Each row below holds a small network's activations on one record, seen along a few directions.
After each row come some of the record's fields: Tipa, Feli, Romip, Pegum, Lufa, Bon.
A field that a record lacks is left out.
The largest differences between rows may come from other fields.
In the rows, 500 means zero.
Strong random noise was added to every row along 24 fixed directions; ignore it. To show where, here is one row again and again, with new noise each time:
471,718,587,394,289,320,440,647,646,628,420,496,550,415,480,555,373,394,327,353,511,366,301,669,513,483,438,534,547,617,560,635,510,541,767,477,494
419,383,464,458,600,450,500,425,348,478,372,573,456,510,542,446,364,488,700,565,582,588,458,426,423,529,510,391,521,548,434,462,313,559,306,713,450
663,622,302,619,584,424,688,337,449,538,726,344,420,573,500,681,553,463,537,421,437,573,247,373,606,489,376,283,507,505,479,607,426,506,638,453,504
435,452,407,544,425,589,494,436,324,684,412,538,548,410,522,359,509,442,511,347,471,440,476,465,435,471,398,369,272,403,208,571,731,348,407,488,557
635,524,518,554,619,585,539,678,591,448,583,339,486,523,373,380,602,356,451,531,327,429,524,410,517,436,543,600,390,572,418,695,554,403,439,475,417
623,486,495,525,460,422,735,522,564,563,442,317,482,626,519,608,435,592,362,622,542,602,598,619,486,502,735,464,287,533,442,357,622,731,682,520,553
782,465,594,643,452,404,655,314,452,363,460,307,621,399,394,522,710,575,549,575,489,377,415,593,500,455,355,536,537,663,478,630,387,421,591,535,537
461,613,318,570,512,347,669,439,388,671,442,400,512,533,357,615,407,438,462,405,635,511,438,416,546,363,410,470,552,361,360,641,579,433,482,492,578
460,200,344,474,453,504,636,363,535,459,536,667,731,439,487,356,623,457,405,356,446,509,541,680,503,441,642,639,303,409,555,443,491,307,358,355,611
301,533,370,374,425,574,390,578,660,542,506,656,413,488,660,600,441,475,530,614,482,397,592,522,425,688,481,487,499,532,586,554,492,657,561,314,544
416,513,461,616,535,476,644,635,469,738,496,595,616,372,548,427,468,393,690,281,289,483,533,554,514,517,616,452,445,489,485,504,604,495,433,311,536
295,682,548,520,390,375,680,642,743,676,521,422,484,709,511,569,515,445,478,712,726,463,654,493,586,454,494,506,396,425,462,620,383,378,573,446,608
536,524,515,532,563,723,255,738,477,386,381,605,384,580,496,458,574,441,431,568,370,490,636,397,545,481,384,559,450,268,599,238,518,398,605,388,500
512,441,390,389,386,484,518,608,665,454,468,489,684,536,401,391,315,457,445,483,418,497,500,574,513,595,390,567,421,407,575,627,348,494,499,399,470
476,417,487,490,453,472,278,536,569,793,360,537,384,342,359,424,583,533,531,499,333,590,405,450,501,814,641,353,486,698,460,470,701,342,523,503,379
396,517,513,431,535,272,569,556,432,714,551,459,434,555,471,403,666,366,381,689,694,470,629,315,555,408,483,360,351,452,355,589,579,258,355,626,421
487,529,576,398,407,514,303,479,665,570,435,245,317,523,442,594,438,542,350,642,628,594,446,452,504,552,506,493,509,437,333,494,598,514,642,628,350
405,400,580,318,455,300,666,668,504,477,559,502,632,393,583,426,443,385,410,432,607,554,559,530,526,506,544,577,403,623,577,570,436,553,456,694,452
568,488,509,357,468,569,463,551,530,474,466,571,403,579,684,467,520,417,409,646,456,504,557,394,505,652,445,419,321,510,357,450,498,503,516,639,421
544,486,455,583,559,572,492,491,530,502,476,527,345,439,623,634,635,497,632,404,359,510,393,417,500,489,552,425,613,414,324,416,599,513,520,511,484
292,603,714,572,650,540,477,277,240,482,551,521,495,270,543,550,434,362,641,438,485,487,488,526,571,443,291,484,578,592,712,481,483,668,591,421,486
564,443,709,446,689,421,395,306,245,527,397,337,451,339,258,458,392,695,319,513,618,613,375,545,511,397,452,593,597,380,486,390,361,588,555,570,514
365,420,417,421,433,528,549,518,622,428,485,542,570,519,674,683,389,392,464,365,656,527,566,569,547,387,534,523,499,592,624,428,411,542,420,572,521
241,470,724,472,546,438,578,542,626,742,555,428,502,278,520,540,477,603,484,369,485,508,508,617,559,457,621,383,470,572,494,522,546,670,512,404,565
415,527,596,510,573,536,582,505,469,553,529,579,523,427,471,423,624,521,526,636,433,439,682,455,514,626,454,396,405,522,581,574,700,517,479,322,430
519,439,657,465,548,553,547,503,535,338,476,604,529,460,408,465,639,705,410,577,505,387,531,551,445,497,489,409,490,636,590,572,575,586,462,475,558

595,668,566,455,627,490,520,349,528,242,839,614,472,677,375,483,549,624,476,450,558,523,184,406,485,351,457,435,814,226,556,679,527,465,427,451,335 | <Tipa:h2 Feli:u2 Bon:y1>
546,524,519,465,452,574,387,585,642,486,463,633,408,639,498,471,583,354,341,561,349,538,508,438,615,591,525,475,399,510,524,357,621,371,610,585,470 | <Tipa:h3 Romip:s1 Pegum:f2 Lufa:n1 Bon:y1>
451,451,548,481,522,513,557,539,547,399,329,599,579,475,600,595,451,314,487,502,412,535,699,510,692,486,358,650,533,366,631,275,341,513,532,504,529 | <Tipa:h3 Romip:s2 Pegum:f2 Lufa:n2 Bon:y2>
368,464,449,442,647,434,494,378,514,610,640,478,508,461,454,542,542,437,378,557,594,536,617,519,614,433,588,598,500,437,702,461,376,402,422,269,445 | <Tipa:h3 Romip:s2 Pegum:f1 Lufa:n2>
409,464,537,500,549,581,702,473,460,367,728,504,551,469,448,543,495,408,368,438,325,686,605,382,744,610,309,528,384,365,641,457,663,633,670,456,623 | <Tipa:h3 Romip:s2 Pegum:f2 Lufa:n1>
513,406,557,547,507,459,601,508,590,699,625,329,527,519,576,443,470,624,664,678,476,587,681,581,456,649,759,533,394,599,442,465,350,602,426,431,546 | <Tipa:h2 Feli:u1 Bon:y1>
502,536,440,599,422,518,560,672,281,524,412,569,540,415,685,542,549,431,684,436,673,532,646,497,422,644,539,874,528,719,575,447,360,362,549,610,712 | <Tipa:h2 Feli:u2 Bon:y1>
518,427,325,432,319,418,361,320,529,440,495,659,608,521,605,556,450,360,540,555,468,421,542,600,481,546,413,600,637,465,632,409,371,480,459,437,532 | <Tipa:h2 Feli:u2 Bon:y1>
572,413,310,546,385,469,322,479,429,662,475,499,534,364,554,513,463,519,625,363,375,460,405,547,451,560,416,363,568,452,485,402,477,486,527,402,532 | <Tipa:h1 Bon:y1>
496,362,275,516,560,411,226,514,378,602,617,317,498,465,343,449,318,375,556,505,472,492,519,457,379,327,524,512,619,431,539,492,474,570,300,467,500 | <Tipa:h3 Romip:s1 Pegum:f2 Lufa:n2>
480,382,722,446,456,371,483,460,510,506,625,479,573,455,531,337,547,476,481,573,456,470,555,603,488,413,591,483,443,570,470,457,464,569,418,639,520 | <Tipa:h3 Romip:s1 Pegum:f1 Lufa:n2 Bon:y2>
528,616,411,633,448,474,449,626,505,524,466,501,366,755,464,417,594,625,636,774,508,373,516,467,323,487,507,213,370,497,473,517,555,539,587,416,549 | <Tipa:h2 Feli:u1 Bon:y1>
514,445,693,511,482,537,598,534,569,451,763,484,423,549,604,433,596,496,550,532,405,720,467,451,555,666,684,520,401,618,454,426,560,559,595,723,538 | <Tipa:h1 Bon:y1>
704,563,500,606,505,545,338,285,140,694,675,381,505,519,348,374,388,597,487,399,546,534,313,448,409,394,430,329,514,432,276,516,666,439,418,564,568 | <Tipa:h3 Romip:s2 Pegum:f1 Lufa:n1 Bon:y2>
669,566,519,467,445,430,315,632,438,428,648,571,429,599,557,433,702,613,480,610,616,366,408,426,376,463,445,233,526,649,618,508,492,397,501,588,403 | <Tipa:h3 Romip:s1 Pegum:f1 Lufa:n1 Bon:y1>
404,518,484,337,561,669,418,310,651,429,353,464,416,334,555,614,489,442,446,557,445,431,545,406,558,662,339,623,583,449,359,700,546,509,448,390,238 | <Tipa:h2 Feli:u1>
502,598,419,592,427,560,378,562,547,606,446,439,520,601,359,524,411,435,422,394,547,447,438,546,498,401,501,404,428,725,606,556,575,392,529,500,558 | <Tipa:h3 Romip:s1 Pegum:f2 Lufa:n2 Bon:y2>
374,426,675,540,493,457,399,404,556,588,504,476,432,541,344,336,520,568,429,580,430,593,406,630,553,441,581,518,374,360,478,334,374,463,648,482,666 | <Tipa:h2 Feli:u1 Bon:y1>
435,380,367,438,487,247,536,511,581,514,389,709,497,510,488,431,581,395,607,541,335,460,460,455,499,503,554,442,641,335,415,480,463,454,352,556,459 | <Tipa:h2 Feli:u2 Bon:y1>
354,627,668,415,459,328,603,553,478,552,483,606,506,464,573,378,536,407,564,599,603,567,533,520,516,667,578,650,466,532,579,548,481,424,613,540,345 | <Tipa:h2 Feli:u1 Bon:y1>
412,514,543,446,577,651,748,351,628,422,637,587,501,556,667,599,526,573,474,556,542,609,570,516,595,707,541,564,372,573,578,548,383,575,550,432,556 | <Tipa:h3 Romip:s1 Pegum:f2 Lufa:n2 Bon:y2>
494,528,379,541,574,453,592,524,548,500,673,400,384,406,572,649,708,480,502,501,533,546,441,473,544,606,562,688,521,628,650,568,342,445,703,400,567 | <Tipa:h1 Bon:y2>
398,508,308,564,558,529,637,560,526,702,342,258,405,518,491,549,430,513,483,518,522,523,548,473,497,527,548,385,151,634,373,584,437,542,558,407,547 | <Tipa:h2 Feli:u1>
433,515,429,594,541,530,456,495,589,488,488,652,500,565,501,535,474,522,698,345,445,534,347,578,507,430,675,431,638,537,642,409,374,449,436,395,460 | <Tipa:h3 Romip:s2 Pegum:f1 Lufa:n1 Bon:y1>
566,508,394,499,494,598,479,491,449,563,491,601,486,581,627,430,548,629,456,581,493,430,526,581,403,581,522,287,236,511,566,398,494,526,588,295,501 | <Tipa:h1 Bon:y1>
441,559,574,498,448,446,525,461,444,710,444,572,633,410,585,386,413,523,688,544,586,444,556,636,402,655,556,496,474,633,551,579,403,456,436,388,439 | <Tipa:h3 Romip:s2 Pegum:f1 Lufa:n2 Bon:y2>
439,418,195,508,548,414,439,252,500,546,545,452,449,571,413,551,283,437,532,579,394,583,409,635,432,464,643,606,542,237,551,384,380,715,575,256,565 | <Tipa:h1>
404,412,307,542,505,515,306,441,407,750,489,282,450,373,510,435,438,397,632,501,555,486,525,487,394,490,507,620,449,461,340,568,388,374,403,424,497 | <Tipa:h2 Feli:u1 Bon:y1>

Here are new rows. What are their fields?
508,633,579,513,480,830,475,456,582,457,441,496,420,571,622,696,435,615,407,321,637,540,447,480,492,473,555,475,498,589,365,497,720,495,488,550,470 | <Tipa:h2 Feli:u2>
494,516,672,533,439,449,799,468,550,630,620,390,554,424,751,441,606,528,545,509,538,454,475,661,482,515,604,519,224,576,296,581,370,536,635,499,616 | <Tipa:h1 Bon:y1>
434,558,501,290,398,429,446,426,690,521,599,620,412,597,693,684,447,401,378,471,646,661,393,461,606,649,608,382,575,648,634,414,550,468,536,676,265 | <Tipa:h2 Feli:u2 Bon:y1>
534,426,348,465,489,514,377,508,528,581,461,560,395,599,423,526,415,571,386,585,424,506,525,499,436,503,623,550,546,325,361,380,551,603,476,465,690 | <Tipa:h1 Bon:y1>
487,412,540,514,427,404,481,214,575,591,235,487,377,310,493,641,671,651,407,428,439,474,278,636,533,480,533,338,531,431,311,363,646,520,706,496,484 | <Tipa:h1 Bon:y1>
676,443,640,711,505,515,563,333,431,563,683,278,506,371,451,488,717,577,561,526,290,526,477,553,530,521,517,479,447,554,431,440,627,536,648,412,617 | <Tipa:h2 Feli:u2>
537,445,659,312,523,502,273,610,558,629,550,492,531,456,371,313,319,658,383,474,574,616,397,563,459,650,644,607,541,603,561,517,275,427,407,559,431 | <Tipa:h2 Feli:u1 Bon:y1>
356,352,533,418,671,491,442,389,425,454,471,581,387,426,504,451,671,431,307,592,541,491,563,491,539,386,560,558,364,510,561,375,446,443,462,513,527 | <Tipa:h1>
599,496,458,716,747,632,544,745,435,499,485,470,452,486,452,363,725,503,635,431,304,417,545,442,470,365,627,464,372,546,528,486,486,374,430,327,491 | <Tipa:h3 Romip:s2 Pegum:f1 Lufa:n2 Bon:y2>
648,393,351,678,400,491,541,441,337,548,290,387,556,452,463,512,584,594,680,537,488,480,601,458,396,532,418,484,511,429,292,457,616,420,442,523,581 | <Tipa:h2 Feli:u2>
619,586,409,645,522,651,393,484,393,562,265,409,408,531,571,428,426,453,579,431,360,328,295,616,343,379,515,223,197,710,363,485,532,587,628,465,433 | <Tipa:h3 Romip:s1 Pegum:f2 Lufa:n1 Bon:y1>
695,512,491,583,501,527,439,647,461,542,602,379,514,638,428,334,515,685,533,501,494,551,391,476,409,458,493,388,408,314,423,456,385,375,513,443,523 | <Tipa:h2 Feli:u1>
453,545,503,473,530,335,645,269,429,548,485,509,493,565,481,530,460,382,505,564,620,708,467,420,611,568,519,461,527,394,505,447,586,412,518,622,285 | <Tipa:h1>
753,441,502,394,510,492,354,344,407,554,409,385,424,514,465,506,357,565,451,623,543,672,481,470,461,688,691,604,593,573,338,380,532,535,442,707,286 | <Tipa:h3 Romip:s2 Pegum:f1 Lufa:n1 Bon:y2>
